A small network was trained on made-up records. Each row is its average activation on records with the value named, seen along a few directions.
Related values have similar rows: they may be neighbours, one step apart, or belong to one group.
(in the rows, 500 means zero)
Strong random noise was added to every row along 2 fixed directions; ignore it. To show where, here is one row again and again, with new noise each time:
[549 468 484 563 552 603 390 488 451 610 597 607 569 607 464 394 457]
[452 486 569 354 574 460 285 532 402 636 322 607 538 556 444 585 552]
[521 497 515 345 612 530 475 466 514 497 577 493 531 534 536 540 488]
[566 472 471 553 565 619 444 470 483 569 664 572 565 598 491 388 441]


BEMO, 12 values:
bomap: [603 505 441 416 616 583 658 430 580 390 873 383 475 528 618 455 410]
sumon: [543 492 447 346 439 540 557 543 469 477 530 390 381 494 386 452 572]
niz: [455 588 534 719 302 614 634 530 441 376 584 481 650 471 455 301 465]
regor: [474 392 505 763 470 470 304 564 499 595 274 649 392 477 466 405 422]
kepe: [579 422 338 873 559 541 524 381 679 452 789 471 445 549 647 430 457]
fako: [479 528 358 415 497 543 581 435 532 591 650 512 472 486 518 385 515]
tezul: [560 530 511 536 428 486 642 483 535 502 443 505 547 388 533 485 377]
rili: [454 541 609 674 440 382 377 566 448 546 406 544 520 542 456 517 484]
roki: [551 520 490 315 445 538 803 501 495 378 463 334 474 403 406 547 564]
dezed: [647 484 424 738 452 551 724 489 613 459 552 420 483 431 620 446 451]
garil: [424 500 489 515 558 477 436 407 610 332 722 499 547 478 569 556 485]
paga: [375 538 613 326 457 392 451 600 386 491 228 497 477 559 464 689 635]
The values of BEMO form a 3 by 4 grid.
Q: List every value one step from regor, in the order listed.
A: kepe, rili, dezed
Q: List every value one step from fako, in the order listed.
A: bomap, sumon

PEM, 9 values:
mep: [560 485 352 748 348 795 576 459 456 531 871 622 627 610 366 125 421]
tado: [567 590 583 140 490 486 806 575 472 401 452 316 468 463 533 638 554]
ruz: [448 460 554 581 538 268 106 509 470 723  67 646 501 452 489 766 672]
rez: [518 515 539 309 432 462 702 544 515 351 316 338 374 335 450 554 512]
nal: [486 555 551 391 460 420 643 541 597 337 341 405 466 286 646 558 443]
zeve: [408 458 489 398 680 377 282 417 533 625 386 576 451 475 529 590 509]
vigan: [413 510 569 345 620 454 339 491 497 513 536 545 546 559 563 566 486]
relu: [392 521 505 462 580 260 510 445 560 456 305 388 422 389 556 758 591]
gom: [515 515 554 233 554 594 666 505 530 262 845 325 497 656 556 601 514]
The values of PEM form a ring.
Q: List every value one step from mep, in the order listed.
A: tado, gom
Q: List every value one step from relu, in the order listed.
A: ruz, nal
